A small network was shown many inputs. Here are its activations along a few directions, one row for each input.
In each table, some parts of the input vary, and every possible input appears once, in random order.
Descriptions start from the smaller parts, as in this example, which fits no table here: ring(8) and (point or line(11) or (values(3) and line(4))).
Shared parts are said once, and a part with two or three values counts as separate values.

Rows:
r1: [-31.4  -8.6  -2.3 -11.8  38.1   7.7  -9.6  -6.2  -2.7   0.7   1.6   6.0
   9.4   1.0 -12.8]
r2: [ 38.6 -34.3 -16.5 -24.6 -14.3 -13.0   7.1  18.1   7.7 -28.3  -8.9 -28.4
   7.4   1.7  -2.4]
r3: [  5.3 -31.2  22.3 -10.4  -4.2  22.6  28.1  33.4  32.6  30.6  26.6  10.2
  -0.6  13.8  12.9]
r4: [ 37.7  77.9  22.6  23.6  -9.9   1.7  10.9 -44.3  19.6 -32.6 -25.9 -70.7
 -38.7 -15.8  37.6]
r5: [ 23.7  57.3  15.8  20.5 -16.5  -5.0  12.5 -66.7  28.8 -24.3 -28.2 -31.7
 -38.9 -45.7  60.8]
r6: [  7.7  12.7  -4.1  -3.8  -0.4 -26.2  -3.7  21.9 -30.0 -20.0  -6.7 -22.5
  19.3 -18.0 -27.2]
r7: [-16.5 -30.5  10.2  -1.0  -5.2  13.1  28.0  13.7  10.2  46.5  20.4  12.2
  -3.3  14.4  -1.8]
r8: [  0.0 -28.9 -28.9 -15.4  -7.7 -13.3  -5.5  -2.7  27.2 -15.7  -6.1   3.3
  -8.3   9.0 -13.6]
r9: [-15.8   8.9 -15.0  -3.7   4.9 -26.3 -14.3   9.8  -8.4 -24.5   3.2  10.4
  19.6 -29.3 -15.2]
r10: [-33.6   6.6 -15.6  35.5  18.0  30.2 -26.7   0.9 -30.3  -7.2   3.9   5.8
   9.7   7.9   6.2]
r11: [ -0.3  -9.6 -27.1 -14.5 -12.8   6.0  -9.6  13.0   2.7 -31.3  -7.1  12.3
 -13.1 -16.6 -14.7]
r12: [  9.5  -7.5  -4.6 -17.7  -6.4 -22.4  -7.7  10.9 -30.2  -9.6 -40.8 -14.1
 -11.9  11.3 -19.9]
r13: [ 18.4 -23.5 -21.9 -34.2 -20.8 -15.6  -9.2   8.2  47.0  -9.8   3.9   3.6
   2.7   4.1   5.2]
r14: [-13.5  30.8  26.5  38.7  26.6   4.8  -1.8  -7.0 -38.1  13.5  48.0  36.5
  -1.1  23.1  -5.1]
r15: [ 58.3 -33.1  -3.2 -25.4 -12.1  -4.4   1.8  33.0  17.7 -31.0 -15.5 -21.2
   6.7   4.7  10.2]
r16: [  0.0 -36.2  22.3 -15.0   3.4  20.1  32.2  38.0  11.2  18.4  33.4  10.0
  -5.3  14.2  21.0]
r17: [ -8.2 -26.1 -21.5  -7.1   3.2   5.2  15.0  -2.5  22.9  29.7   3.0  14.3
   7.4  11.5  -4.4]
r18: [ 13.3  15.9   1.8  16.8 -10.3 -17.7 -35.1  -0.3 -43.6  -8.1 -28.1 -16.1
   2.9  -2.2 -19.9]
r19: [  0.5  56.2  66.7  39.2  -7.5  16.3  39.8 -39.7  27.9   9.2  -8.0 -26.6
 -27.9 -15.9  65.8]
r20: [-10.0  -3.7 -23.6 -20.1 -12.5 -25.4  -9.6 -10.0  -9.9   2.2 -29.4  27.7
  -0.9   1.7 -10.5]
r21: [-11.5  12.1  -8.7  14.5  -9.6 -28.6 -29.7 -19.7 -19.9 -15.9 -14.8  20.3
  11.0 -16.3  -6.2]
r22: [-35.1  -3.4  24.7  -5.9   2.3  19.9   8.9  21.3  -7.4  39.9  17.4   4.5
   6.9   5.3 -14.4]
r23: [ 15.3  -5.3 -22.4 -19.2 -17.4 -10.8   7.0   5.5 -12.6  -1.0 -21.8 -25.2
   4.3   5.9 -36.5]
r24: [  4.7 -32.3  -4.8 -28.2  15.6  21.4  -2.3  25.2  30.1   7.2   6.0   6.2
  -0.6  15.7  13.9]
r25: [ 13.1 -32.5 -27.8 -18.4  -9.0  -1.9 -11.0  11.1  33.7 -31.6  -3.7   2.4
  -3.7   1.4  -0.8]
r26: [-12.3   9.7  23.5  28.7  12.9   6.1 -38.7 -46.0 -23.1  11.8   8.6  22.4
  21.1   3.2 -19.9]
r27: [ 38.4  43.6 -25.7  31.1   3.8 -14.9 -36.1 -13.0 -57.2  -3.2  13.3   6.7
  -4.4   9.5 -19.2]
r28: [ -9.9 -19.7  -4.8  -6.0  12.3  20.6  11.4  10.1   0.8   3.0  -8.6  13.6
   9.0  -5.1  -6.8]
r29: [-25.4 -13.4  12.0  -0.3  -1.7  23.7  26.2  15.1  -7.7  36.1  14.5  12.9
  -2.5  12.4 -13.0]
r30: [-51.9  -4.5  23.4  28.8   8.6  10.5   7.4   6.1 -45.9  15.5  23.2   8.7
   2.0   9.5  14.8]
r31: [  5.2  61.1  36.3  24.6   1.8   4.2  34.7 -67.2  38.3  -4.5 -20.7 -30.6
 -24.5 -22.7  60.6]
r32: [ 20.0 -33.2  -2.6  -7.1   9.0  19.0  22.3  25.1  44.1 -12.3  11.8   8.3
  12.7   4.9  12.9]
r33: [ 24.5 -30.9 -16.6 -20.3 -13.3 -25.4  12.3   4.7   1.5 -12.0 -11.2 -28.7
   0.9   9.1 -15.7]
r34: [-35.9   9.7  25.6   8.3  15.6   9.3  -3.4  31.0 -18.5  40.3  22.0  16.7
  15.1 -11.9  -8.3]
r35: [  5.9  45.1 -34.6  20.2   7.1 -24.0 -43.2 -33.8 -26.2  -9.6  29.1  36.8
  -3.5   5.6 -13.9]
r36: [-28.8   0.7  -1.2 -20.7   8.3  12.6  -8.4   3.0   7.8  28.1  -4.5   3.9
  21.0  -1.4 -19.7]
Question: What do these inputs look like to the network?
Answer: line(4) and (point or line(8))
Question: Changing only the line(4) part turns r35 into r26. The same change can be made to r11. Which row results?
Answer: r28
Question: Which other rows does r19 become when the line(4) part takes its other values? List them by row number.
Answer: r4, r5, r31
Question: Which other rows does r29 become when the line(8) part takes its other values? List them by row number.
Answer: r3, r7, r14, r16, r22, r30, r34

Rows:
r37: [ 21.2  30.5 -33.1   5.3 -12.8  -0.1 -23.6 -38.4  -8.0 -55.4 -10.3  10.5
 -10.6 -15.4  -2.3]
r38: [-21.9  40.3  20.2  18.8  13.6  35.5 -16.5 -29.5  20.7  10.5  15.9  19.0
  19.5  -2.0   6.9]
r39: [-20.6 -10.8 -38.4   7.9  20.5  14.0 -41.4  16.9 -22.2   8.4  -0.4   8.7
   7.2  12.7  -8.6]
r40: [ 29.9  40.0  33.1  -3.5 -15.9   8.7  53.4 -22.8   6.0  -6.5 -41.2 -51.0
 -13.4  -6.3  45.8]
r41: [ -2.5 -32.0 -42.7 -31.1 -18.6 -32.2  -8.7   0.8  39.1  -6.5 -23.3  12.3
  -4.5  -2.7  -6.7]
r42: [-31.1  84.0  31.1  34.2  21.0  13.2  25.4 -15.5 -26.5  17.7  39.3 -24.6
 -17.6   7.3   6.8]
r43: [ 34.9  43.7  10.8  19.0 -24.2 -28.6 -10.0 -51.5 -48.8 -31.1  -8.6 -20.3
  -3.3 -19.4   8.1]
r44: [  8.1  36.9  72.4  42.0  -7.4   1.7  31.0 -22.7  -5.7   8.6   9.1   1.4
 -23.3 -21.9  45.4]
r45: [ 26.2  47.1  21.2  -3.9 -25.0 -52.6  13.7 -39.9   6.2 -18.8 -30.9 -32.2
  -9.9 -26.9  23.5]
r46: [  0.5   0.7  38.6  23.6  -1.2  27.2   0.9 -40.7  37.7  -2.5  -4.2  29.2
 -12.6  -4.4  40.5]
r47: [ 11.0 -59.2  32.9  -2.3  20.3   1.4  17.1  51.1   2.4  49.0   3.2  31.9
  22.7  16.1  -4.3]
r48: [-38.5 -25.0   7.2 -11.9  31.1   3.6  -2.3  51.4 -21.9  54.3  51.1  14.8
  26.7  26.7 -35.4]
r49: [-16.4 -44.2  23.3  22.6   6.2  13.4  16.5  18.5  38.7   8.0  12.2  54.3
  -2.7  -6.8   4.9]
r50: [ 21.8 -73.1  -2.1 -40.9 -16.3   7.6  32.6  43.6   7.7  27.0 -14.8 -12.7
  15.9   9.5 -15.5]
r51: [-10.2  73.5   8.9  36.6   8.8   1.4 -19.6 -16.1 -46.9   1.2  20.4 -53.8
 -14.5   6.9   6.8]
r52: [-40.5 -16.8   1.0   6.1  26.2  33.5  -2.7  -1.7   7.7  24.5  18.1  30.1
  24.5   6.9 -26.2]
r53: [ 30.3 -50.2 -28.7 -26.8   0.1 -20.5 -17.8  39.6 -53.3  -4.2   4.0   9.2
  18.9  -0.4 -55.6]
r54: [ -3.8 -28.6 -26.3 -21.4 -10.6  17.0  27.6  45.1  55.2  -0.3   1.4 -13.3
 -10.0  10.2   9.4]
r55: [ 21.9 -44.5 -30.5 -58.6  -6.5 -39.3  -2.4  42.1  -0.2  26.9 -27.1  -6.9
   9.9   9.6 -21.5]
r56: [-23.1 -33.7 -26.1  -0.2  17.8  -7.6 -22.7  60.5 -53.6  17.4  31.3  -3.4
  11.6  35.4 -51.2]
r57: [-30.5  20.1  -5.0  25.6  13.3  17.4 -35.8 -36.2 -24.2 -36.4   1.3   7.0
 -12.5 -12.2  -2.2]
r58: [ -2.3  19.3 -13.1 -11.9 -25.5  22.5  31.9  -3.4  46.6 -24.6 -23.8  -7.9
 -31.6  -4.4  55.5]
r59: [ 21.4 -31.0 -43.8  -6.0   6.2 -14.9 -30.1  -1.2   1.9 -32.1  13.2   2.6
  19.0   5.4 -41.2]
r60: [ 14.4  13.1 -10.7 -23.0 -21.1 -22.3 -16.6 -50.2  41.4 -35.1 -36.0  -5.0
  -9.4 -23.9  17.1]
Question: Changing only one part turns r56 into r51. The same change can be made to r50. Which row results?
Answer: r40
Question: What do these inputs look like to the network?
Answer: line(4) and ring(6)
Question: Which other rows does r54 become when the ring(6) part takes its other values? List them by row number.
Answer: r39, r41, r49, r52, r59
Question: Start at r48 and move only the line(4) part, one step at a time. The first step leads to r52. Which rows follow, in order?
Answer: r38, r42

Rows:
r61: [  2.1 -83.0 -12.5 -43.7   3.4 -16.0   8.8  51.4   7.9  22.1   3.4  17.5
  13.5  25.0 -22.0]
r62: [-35.2 -28.7  28.6  12.9  23.5  28.1   1.3  10.6  -8.1  38.1  13.8  25.7
  14.0  13.7  -4.1]
r63: [ 29.7 -75.8 -67.1 -65.1 -10.4 -32.2  -4.5  60.7  23.6 -23.6 -24.4 -19.4
   3.8  11.5 -29.9]
r64: [-23.4  37.1  25.2  43.7   9.1  14.0 -10.2 -20.6 -71.1   7.3  14.7   6.9
  -1.1 -11.0   2.0]
r65: [ -1.2  22.3  -6.3   5.5   5.1  -3.6   2.6 -29.0  13.6 -19.4 -16.7   4.1
  -9.1 -17.4   2.9]
r66: [-69.1   3.5  19.1  37.9  29.7  22.4 -19.8  -0.6 -74.4  15.7  40.2  54.0
  18.9   1.2 -13.9]
r67: [-21.0  16.8  26.1   5.5   0.8   9.3  26.4  -6.9  16.7   4.9   4.3   2.5
  -2.6   0.3  14.0]
r68: [-22.4 -18.5  -0.5  -5.5  -2.5  22.7  24.3  24.2  24.1  19.1   7.6  14.3
  -9.8   8.4   5.1]
r69: [ 11.3 -89.4 -30.0 -48.4  11.4 -33.5 -15.3  53.6 -25.7   5.6   4.4  20.0
  22.4  19.4 -58.5]
r70: [-26.5  15.1  44.7  31.6  24.0  23.9  -0.7 -17.2  -6.3  23.6  24.3  27.3
   9.8  -9.3  21.0]
r71: [ 62.4  58.0 -23.8 -10.3 -34.7 -15.8 -13.2 -47.6  36.5 -52.1 -46.6 -42.6
 -13.7 -17.7  21.9]
r72: [ -4.0 -30.7 -30.1  -7.3  -2.6   6.8  -7.1  11.9  21.5  -4.2 -14.4   6.1
   2.9  -0.5 -20.3]
r73: [ 24.9 -55.6 -42.5 -64.8  -3.7 -25.6  23.5  55.8  35.6  16.2 -10.4  -8.0
  -2.6  20.8 -13.9]
r74: [ 44.3  45.6  -5.5  -8.3 -32.1  -3.1  16.3 -35.8  43.6 -24.8 -25.2 -40.0
 -20.2  -0.5  28.1]
r75: [-56.2 -39.7  -1.1  15.5  29.6  11.2 -28.0  23.3 -55.5  30.3  34.0  48.9
  22.6   7.3 -38.2]
r76: [ 21.5  33.1   8.8  37.1 -13.7  12.7  -6.9 -35.9  17.0  -9.3  -6.0 -12.0
 -19.9  -0.3  31.5]
r77: [ 36.0  52.5  -1.4  -2.3 -17.3 -19.7   3.1 -31.9  18.9 -34.1 -17.3 -52.9
  -8.9 -21.6   9.4]
r78: [ 11.0  41.0  54.6  24.9   5.9   2.0   7.1 -24.0  -5.9   6.7  14.4 -21.0
  -2.0 -13.3  22.2]
r79: [-10.4  40.6  -4.3  33.2  -9.7  -0.4 -37.7 -33.4 -40.6 -18.0   2.1   6.4
  -3.7  -4.6  15.8]
r80: [ 26.1  55.9  17.8   8.0 -15.9  -3.2  30.2  -8.5  28.6  -4.1  -2.0 -37.7
 -14.3 -11.3  26.9]
Question: Changing only one part turns r73 into r61. The same change can be made to r74. Which row results?
Answer: r76
Question: What do these inputs look like to the network?
Answer: line(4) and line(5)
Question: Which other rows does r72 become when the line(5) part takes its other values? List them by row number.
Answer: r63, r65, r71, r77

Rows:
r81: [  1.5  54.2   6.0  29.9  -3.5   8.5 -22.4 -43.6 -10.8 -14.6  -0.9  -5.5
  -3.7  -8.3  15.5]
r82: [-13.1 -28.8 -38.3 -15.3   7.5  -5.5 -33.1  13.6  -1.9 -13.1   9.6  33.2
  21.6  -1.4 -24.8]
r83: [  2.9  55.3  34.3  32.6  -3.1  -5.7  -3.2 -40.2 -43.1   0.5  -8.4 -23.5
  -8.0 -12.4  14.3]
r84: [-60.0 -27.2  71.7  23.6  30.4  55.4  49.8  30.3  22.8  64.3  46.7  41.7
   0.1  10.2  25.2]
r85: [ 24.9 -47.7 -20.4 -42.9  -8.2 -11.3  37.8  52.1  17.1   1.3 -13.5 -19.4
  -4.7  14.8 -22.4]
r86: [ 13.9 -48.4 -26.8 -30.6  -2.6 -16.3   1.5  31.6  19.5 -15.2  -3.4   6.4
   9.6   0.7 -22.9]
r87: [ 19.2  11.7   2.7  -3.5 -11.1  -2.9   5.9 -25.1  54.4 -12.3 -20.9 -20.8
 -18.9  -5.1  27.5]
r88: [ 35.1  19.8   4.3 -17.3 -22.0  -1.1  41.1   1.7  44.2   5.7 -25.5 -46.7
 -25.8   8.9  29.1]
r89: [ -9.9  -6.8  -1.9   4.0   7.6 -26.2 -18.0  12.2 -83.2   4.6   9.2   6.6
  18.9  -3.8 -36.7]
r90: [-15.3 -25.2 -25.9   4.0   6.0  -8.1 -35.5   5.9 -44.8  -3.8  11.3  27.8
  12.1   4.9 -20.6]
r91: [  0.7  43.3  -5.7  15.5  -1.0  13.1 -23.9 -38.6  25.8 -17.6  -4.3   0.2
  -1.2  -8.4  15.8]
Question: What do these inputs look like to the network?
Answer: point or (values(2) and line(5))
Question: Which other rows does r82 become when the line(5) part takes its other values? List them by row number.
Answer: r85, r86, r89, r90
